A small network was trained on invented records. Each row is its activation on one of them, seen along a few directions.
Each row is followed by the record's values for the fields LUBOF, VEVE, FUZ, SODU, PATAK.
A field that a record lacks is written absent.
The largest differences between rows may come from other fields.
Random noise pushes rows far along 12 fixed directions. That doesn't count. These rows show it; they differ only by the noise:
[  34    3  -33  -26  292 -166 -190  173  135  144 -146  -78  181  -82
   14 -225 -155  272   22  -77  241  111  -28  -14]
[-199 -281  212  334 -465 -138  -63    7 -270  294   43 -289  -90 -250
  263  197 -203 -252  356  138  305  227  119  207]
[ 166  159    1  137  -43 -197  294  214 -186   74  129 -201   83 -233
  301 -260 -394   39  -96  212   17   10  -23  -71]
[-468 -127  263  -62   31 -223  151 -202  408  484  -10 -123 -263  476
 -278 -438  148 -157  220 -307  351    9  306  226]
[  21 -115 -115  426 -131  -76  138 -438  -44 -195 -110 -137   51 -128
  -63  542 -694 -256 -187   88  255  102 -401  -44]
[-255  -47  237  102 -346   18  232  -51 -254  175  340  -64 -292  -26
  453  -13  -12 -255  311  162   44   -1  375  263]
[ -17 -361 -229  283  363 -348 -163 -162 -153  122  -21 -184  234 -260
 -150  163 -376  380 -102  153  192  120 -301  204]
[ -47 -279   53  115  -45   39    9 -287  -19  137   86  -53 -158  -75
   67  232 -459 -255  191 -152  154   81 -188  242]
[ 134 -197 -437  165  128   40  -74 -156 -340 -257 -151  363  133 -246
  361  255 -266  449   68  249  206  -54   63 -139]
[  52  390  226   40  -99 -195  369   33  181  -21   94 -258   74  -32
  128 -165 -445 -295 -203  -72  144   73 -109 -189]
[  45 -189 -118 -204  396  286   -4  -38  156   74  143  361 -353   26
  217 -254 -209    5  185 -140  -42 -171   66  319]
[  29 -302    4  -89 -208  222   84 -102 -538  -54 -177 -202  292  281
  -49  113   59  225  190 -298 -431   18 -240 -193]
[ -85  -71  295 -256  521 -163 -258    3  196  169  335 -120  120 -334
  145  -17 -312  -18   77 -411   91  210 -251  331]
[ 261 -485  -75 -323 -303  -16 -136   97   92   46  -37  -88   45  137
 -359   -5  239  161  372   -3  -80   56 -138   57]

[-169  -45   53  296 -124  606 -202  689 -151  133 -414  -46 -363   18
  244 -303  334 -289 -116  238 -306 -197  147  238] => <LUBOF:palek VEVE:silu FUZ:rodil SODU:rida PATAK:dafir>
[ -50  -71   15   35 -162 -273  320  -33 -153  325  152   42 -158  -14
  168 -297  -39  -31  160    9  127 -146  285   56] => <LUBOF:pipen VEVE:gefe FUZ:absent SODU:rida PATAK:tuluf>
[ 501  -71 -126 -267 -428  247  194  204  164   70  126  -59 -358  420
 -347 -123  301 -164   -6  322 -374 -295  -75  215] => <LUBOF:pipen VEVE:silu FUZ:rodil SODU:rida PATAK:absent>
[ -51 -312   -5  -63   63  -91   78 -206   15   93  282  195  -63 -321
  230   36 -297  -51  294 -113  144   32   25  115] => <LUBOF:palek VEVE:silu FUZ:tabib SODU:nesak PATAK:lovik>
[ -57 -275 -311  110  307 -190  -43 -504  303 -293  -60  184   57   59
 -503  398    1  105 -360  144  125  -60 -256   68] => <LUBOF:pipen VEVE:silu FUZ:tabib SODU:rida PATAK:lovik>
[ -74  -17 -152   55  233  -85  -26 -187   97  423   -5  120 -135  252
   77 -176 -274  217  248  -44  404  -25  263  206] => <LUBOF:palek VEVE:gefe FUZ:absent SODU:nesak PATAK:absent>
[ -72  153  -53  153  153   60   86 -265   21  -83  -83  307 -220 -176
  217  -78 -236 -143   30 -233  354  -48  231 -195] => <LUBOF:pipen VEVE:silu FUZ:runi SODU:peli PATAK:absent>
[-178   51  130 -164  -20 -264   90  391  510  320   64   97 -281   93
  117 -759  367   69  324  173  452  -42  698   43] => <LUBOF:pipen VEVE:silu FUZ:tabib SODU:nesak PATAK:absent>
[ 338 -589 -444  -62 -249  -33   15  109 -275  -21 -272   28  243   70
 -362 -106  232  532  187  214 -262 -111 -145 -163] => <LUBOF:palek VEVE:gefe FUZ:absent SODU:rida PATAK:lovik>
[ -98  514  345  -99   22  559 -206  276 -181 -144  -75 -181  -84  127
  294 -142  225 -161  -14 -191 -481   53  155 -121] => <LUBOF:palek VEVE:silu FUZ:tabib SODU:peli PATAK:lovik>
[ 474 -469 -630 -214  364  277 -271  100  158  277 -542  388 -178  316
 -405 -493  -77  551  327 -276  -59 -174 -171  -91] => <LUBOF:pipen VEVE:silu FUZ:tabib SODU:peli PATAK:dafir>
[ 170  106  179  -78 -519  596 -283  -16  -33 -106 -405  -71   -8  347
   10  488   86 -408  303 -395  -32  143 -138 -160] => <LUBOF:pipen VEVE:silu FUZ:runi SODU:rida PATAK:absent>
[ 162  -78 -148  -98  196   98 -225   34   64  -85  -65  307   50 -189
  207  115 -130  172  111 -115  162   -4   10   17] => <LUBOF:pipen VEVE:gefe FUZ:absent SODU:rida PATAK:absent>
[-138  -30  -64  240  -70 -163  143  366    0  148 -372   22   64 -101
   73 -446   40   48 -120   63  200  -28  189 -228] => <LUBOF:palek VEVE:gefe FUZ:absent SODU:rida PATAK:dafir>
[ 171  -86 -162  -54  109  -83 -136 -286   71  -63  115  118  -37  -38
 -129  276 -217  -18   41 -104  112   23 -232   75] => <LUBOF:pipen VEVE:gefe FUZ:absent SODU:peli PATAK:dafir>
[-243 -239  142  206   19 -148   32  -35  410  106  312 -386 -286   93
 -543  172   87 -411 -321  401    2  -29 -263  630] => <LUBOF:palek VEVE:silu FUZ:rodil SODU:nesak PATAK:absent>
[-469 -217   44  135  -40   85 -240  235  177 -274  148  223 -205 -180
  119  192  534  -95   56  539  108   -7  397  344] => <LUBOF:palek VEVE:gefe FUZ:absent SODU:nesak PATAK:dafir>
[ 407   -1 -265  236  304  285 -285   47   33 -199   40  128 -216 -474
   15  215 -481  -72  -78  274 -110   36 -305  188] => <LUBOF:pipen VEVE:silu FUZ:runi SODU:peli PATAK:lovik>
[-293 -712 -162  528  -38 -352   53    7  -97   44  -51 -305   -9 -163
 -561    9  314   38 -310  564 -131  -43 -177  357] => <LUBOF:pipen VEVE:silu FUZ:tabib SODU:rida PATAK:lovik>
[ 101  560  158 -190  106 -391  346  -32  -50  414  369 -391  192  235
   24 -393 -130  209  -88  -83 -102    1  128  -44] => <LUBOF:palek VEVE:silu FUZ:tabib SODU:rida PATAK:lovik>
[ -38 -348 -154  177  -98  565  164 -119 -364 -509  -20  158 -199 -130
   92  350   30 -266 -186  131 -633 -217 -246   74] => <LUBOF:palek VEVE:silu FUZ:tabib SODU:rida PATAK:dafir>
[  49 -407  -49 -255  186  212 -111 -280 -503  -88  156  171  309   -9
  150  438   68  326   93 -323 -459  -80 -393  119] => <LUBOF:pipen VEVE:silu FUZ:rodil SODU:rida PATAK:lovik>
[  72  301 -142   64  -89  185  136  547  220 -514 -298  259 -173 -163
   52 -502  483   -6 -500  568  -93 -272  290 -378] => <LUBOF:palek VEVE:silu FUZ:rodil SODU:peli PATAK:lovik>
[-177   27 -130   51  492  131  214 -199 -352 -157   50  182  161  130
  123  -98   34  384 -121  -26 -324 -166   54  -77] => <LUBOF:pipen VEVE:silu FUZ:runi SODU:nesak PATAK:lovik>
[ -31 -436   90  -28 -393 -263   79  -34  243 -137   83 -380   61   38
 -699  265  279 -243 -143  159 -208   39 -408  181] => <LUBOF:palek VEVE:gefe FUZ:absent SODU:rida PATAK:tuluf>
[-231  345  340 -112   97  394 -294 -250  106  -41  -40 -452  104  809
 -434  348  202  -86    5 -388 -479  176 -294  163] => <LUBOF:pipen VEVE:gefe FUZ:absent SODU:peli PATAK:bug>
[  23  -42 -145  207  178 -243    3  -34   -7   36 -330  -93  252   15
 -266  -58 -130  222 -295  -63  185    8 -151 -171] => <LUBOF:pipen VEVE:gefe FUZ:absent SODU:rida PATAK:absent>
[   8  186  317   39 -253  -87   61  390  183   51 -180 -347   50 -196
  -32 -238   -5 -386 -187 -122  100  164  -47 -200] => <LUBOF:palek VEVE:silu FUZ:tabib SODU:rida PATAK:absent>
[-193  133   77  104  382  220  190  414 -488 -459 -244  -54  527  -63
  245 -298  199  376 -459 -102 -593  -76 -105 -436] => <LUBOF:pipen VEVE:gefe FUZ:absent SODU:nesak PATAK:absent>
[ 242 -270  266 -284 -192  225   85  312 -294  546  107  -63 -172 -144
  318 -506  -94 -291  516 -485 -277   -4  -39  149] => <LUBOF:pipen VEVE:silu FUZ:runi SODU:rida PATAK:lovik>
[-404  289  197  137  179 -406  304  159 -373  369  213 -113   71  -86
  460 -524  155  259 -137   91  150  -54  547   72] => <LUBOF:palek VEVE:gefe FUZ:absent SODU:rida PATAK:absent>
[ 139  151   46   27  587   81 -187  284  -93  382  176 -272   23 -162
  261 -303 -460  127  -14 -161 -146   78 -173  313] => <LUBOF:palek VEVE:silu FUZ:tabib SODU:nesak PATAK:absent>
[-247 -174  -45 -198  363  155  121 -337  238 -353  308  414  -85   48
   64  162  -28  -11    4  -79 -105 -131    7  161] => <LUBOF:palek VEVE:gefe FUZ:absent SODU:nesak PATAK:bug>
[ 145  188  127 -506 -345 -220   51 -121   29   11  424   89 -142   95
  -99   39  568   11  175    3   26 -105  329  -78] => <LUBOF:pipen VEVE:silu FUZ:rodil SODU:peli PATAK:dafir>
[-378  -48  299  167 -330 -667  510    9  -78  308  276 -517   33   79
 -187 -333  246  -61  -18  222   39   25  233   -2] => <LUBOF:pipen VEVE:silu FUZ:tabib SODU:nesak PATAK:dafir>
[ -71  -75 -213  220  484   82    6   -4   31  398 -253  -98 -196  348
 -291 -355 -198  174 -107  -69 -115 -115  -62  169] => <LUBOF:pipen VEVE:silu FUZ:tabib SODU:nesak PATAK:dafir>
[-362  117  407   42  430 -389 -131  107    9  272  383 -321  145 -454
  250  -25 -206  -95 -158 -179   72  201 -108  391] => <LUBOF:palek VEVE:gefe FUZ:absent SODU:rida PATAK:dafir>
[-223 -332  104  364   43 -377  194 -253 -278  371  119 -353   24 -116
 -253 -137 -299    7   -5  -67  -45  100 -195  163] => <LUBOF:pipen VEVE:gefe FUZ:absent SODU:peli PATAK:lovik>
[-436 -125   76  103   66   73 -199   73  448  -45  -26  104 -205  154
 -148   -3  306 -120   86  245  225   23  297  285] => <LUBOF:palek VEVE:gefe FUZ:absent SODU:nesak PATAK:lovik>
[ 217   49    9 -348 -110 -187   42   -7   50 -254  323  -21  221  -90
 -129  181  222  156  -69  222 -182    3  -93   17] => <LUBOF:palek VEVE:gefe FUZ:absent SODU:rida PATAK:lovik>
[ -89   13 -117  142  166 -469  -27 -149   14  169 -142  200  263 -188
  210  -36 -220  375   57   30  595   89  184 -147] => <LUBOF:pipen VEVE:gefe FUZ:absent SODU:rida PATAK:lovik>
[-153   53  278   37 -328 -228 -318 -263  287  407   73 -467    3  359
 -408  463   37 -218  217   36  319  302  -68  407] => <LUBOF:palek VEVE:gefe FUZ:absent SODU:rida PATAK:lovik>
[ 446    2 -313   17 -365  343 -488  379  134  177 -110  185 -443  -35
  179   42  -62   20  555  464  215   28  268  253] => <LUBOF:palek VEVE:gefe FUZ:absent SODU:peli PATAK:dafir>

Here are new rows. What are their fields?
[-179  633   31  -37  456  249  -86   72  362 -149  151   74 -180  404
  173 -103  161   40 -140  212  -70 -133  361  152] => <LUBOF:pipen VEVE:silu FUZ:tabib SODU:nesak PATAK:dafir>
[ -32  -85  120  -87  352  344 -178   58 -381  270 -236 -148  188  279
   17 -311  -80  309  215 -711 -424   60 -187  -77] => <LUBOF:pipen VEVE:gefe FUZ:absent SODU:peli PATAK:absent>
[ 330  382 -427  173  229 -296 -322  110  277    2  -56  -53   90  -37
 -260   -6  -49  630 -101  588  395   96  238  -83] => <LUBOF:palek VEVE:silu FUZ:tabib SODU:peli PATAK:absent>
[ 120    0  -92   69  210  467 -239   44 -290  126   81   93 -145   92
  392  191 -324   99  284  -12 -186   -4   15  300] => <LUBOF:pipen VEVE:gefe FUZ:absent SODU:nesak PATAK:absent>
[  99  188  275 -568   26  -67 -281   77   94  226  281   25  177  139
  186  -22  286  164  396 -334   17  157  197   79] => <LUBOF:pipen VEVE:gefe FUZ:absent SODU:rida PATAK:lovik>
[ 464 -168 -261 -219 -150  421 -281 -180 -124 -187   -9  173  -26  180
  -55  589 -216   46  359  -22 -197  -31 -278   55] => <LUBOF:pipen VEVE:gefe FUZ:absent SODU:nesak PATAK:dafir>
[-496 -176  216  -89  360 -258   80  -82  130    9  129   85    6 -163
 -123 -205  296  -35 -303 -275   33  -42  -77   94] => <LUBOF:palek VEVE:silu FUZ:rodil SODU:peli PATAK:dafir>
[-520  102   86  306  -69  -23  263  -62  -82  364 -311  -84 -135  441
  -32 -361  134  -99  -65 -136  146 -123  359   -9] => <LUBOF:palek VEVE:gefe FUZ:absent SODU:rida PATAK:dafir>
[-131  351  299 -112  199  136 -410  185 -338 -338  329 -127  181 -430
  338  335  250   -4 -123  -35 -322  164   32   60] => <LUBOF:palek VEVE:gefe FUZ:absent SODU:peli PATAK:dafir>
[ 123   31 -432  193  204  558 -313  270 -208   34 -424  381 -269   99
  352  -68  -66  255  168  279   16 -144  300    9] => <LUBOF:palek VEVE:silu FUZ:tabib SODU:nesak PATAK:dafir>
[-123  241  -17  387  210  -72   41   19 -115  -24  -55 -181  156  -92
  151   16 -246   41 -164  226  101   67    1  -41] => <LUBOF:pipen VEVE:silu FUZ:runi SODU:nesak PATAK:lovik>
[ 155   18 -140 -113  181  156  157 -100 -260 -275 -111  103  178  -13
  -48 -165 -114  265 -139 -203 -380 -108 -194 -335] => <LUBOF:palek VEVE:gefe FUZ:absent SODU:peli PATAK:lovik>
[ 348  185 -448  104  -44   73   -7 -275   15 -234  332  156 -153  109
   25  391 -244  196   -1  629  -37  -79    9  195] => <LUBOF:palek VEVE:gefe FUZ:absent SODU:peli PATAK:lovik>
[-298 -149  142   57  285 -426  -13 -175  -45  289  109 -252  138   26
 -279  -43   22  128  -74 -154   89   66  -65  172] => <LUBOF:pipen VEVE:gefe FUZ:absent SODU:nesak PATAK:dafir>
[-359 -129  131  228   24  148   56   76  -83 -164 -103 -194  145  161
  -73   53  137 -112 -214   20 -199   43 -119   51] => <LUBOF:palek VEVE:gefe FUZ:absent SODU:nesak PATAK:absent>
[ -96    2  185 -160 -381 -191  520 -176   26  -16  294  -79  -16  202
 -104  -46  129 -197  -22  -74  -89  -80   87  -36] => <LUBOF:palek VEVE:gefe FUZ:absent SODU:rida PATAK:absent>
[ 146  424   -1  157  138  262  -42   45  182   60 -265   22 -110   56
  228   47 -480 -378 -130 -231  179   -3 -178  -42] => <LUBOF:pipen VEVE:silu FUZ:runi SODU:rida PATAK:dafir>
[  26 -182  179  141 -202 -173   97 -170   48   -9  107 -456  260 -104
 -374  380 -325 -366 -248  -54  -56  112 -632   38] => <LUBOF:palek VEVE:silu FUZ:rodil SODU:nesak PATAK:lovik>
[-127   81  390 -117  339 -325  174  -19  101  346  441 -197  -84 -256
   38 -376 -318 -135  -34 -380    9  114 -112  223] => <LUBOF:pipen VEVE:gefe FUZ:absent SODU:peli PATAK:absent>
[ 218 -160   71  -47 -398 -123  127  433 -178  312   68 -371  -69   74
  -58 -366  208  135  293  313 -175   19  155   45] => <LUBOF:pipen VEVE:silu FUZ:tabib SODU:nesak PATAK:absent>
[ -59 -122 -112   83   41  -79  100  103 -143 -443  123   13  176 -171
  -36  122  260  212 -289  432 -205  -66  -12  -15] => <LUBOF:palek VEVE:gefe FUZ:absent SODU:nesak PATAK:absent>
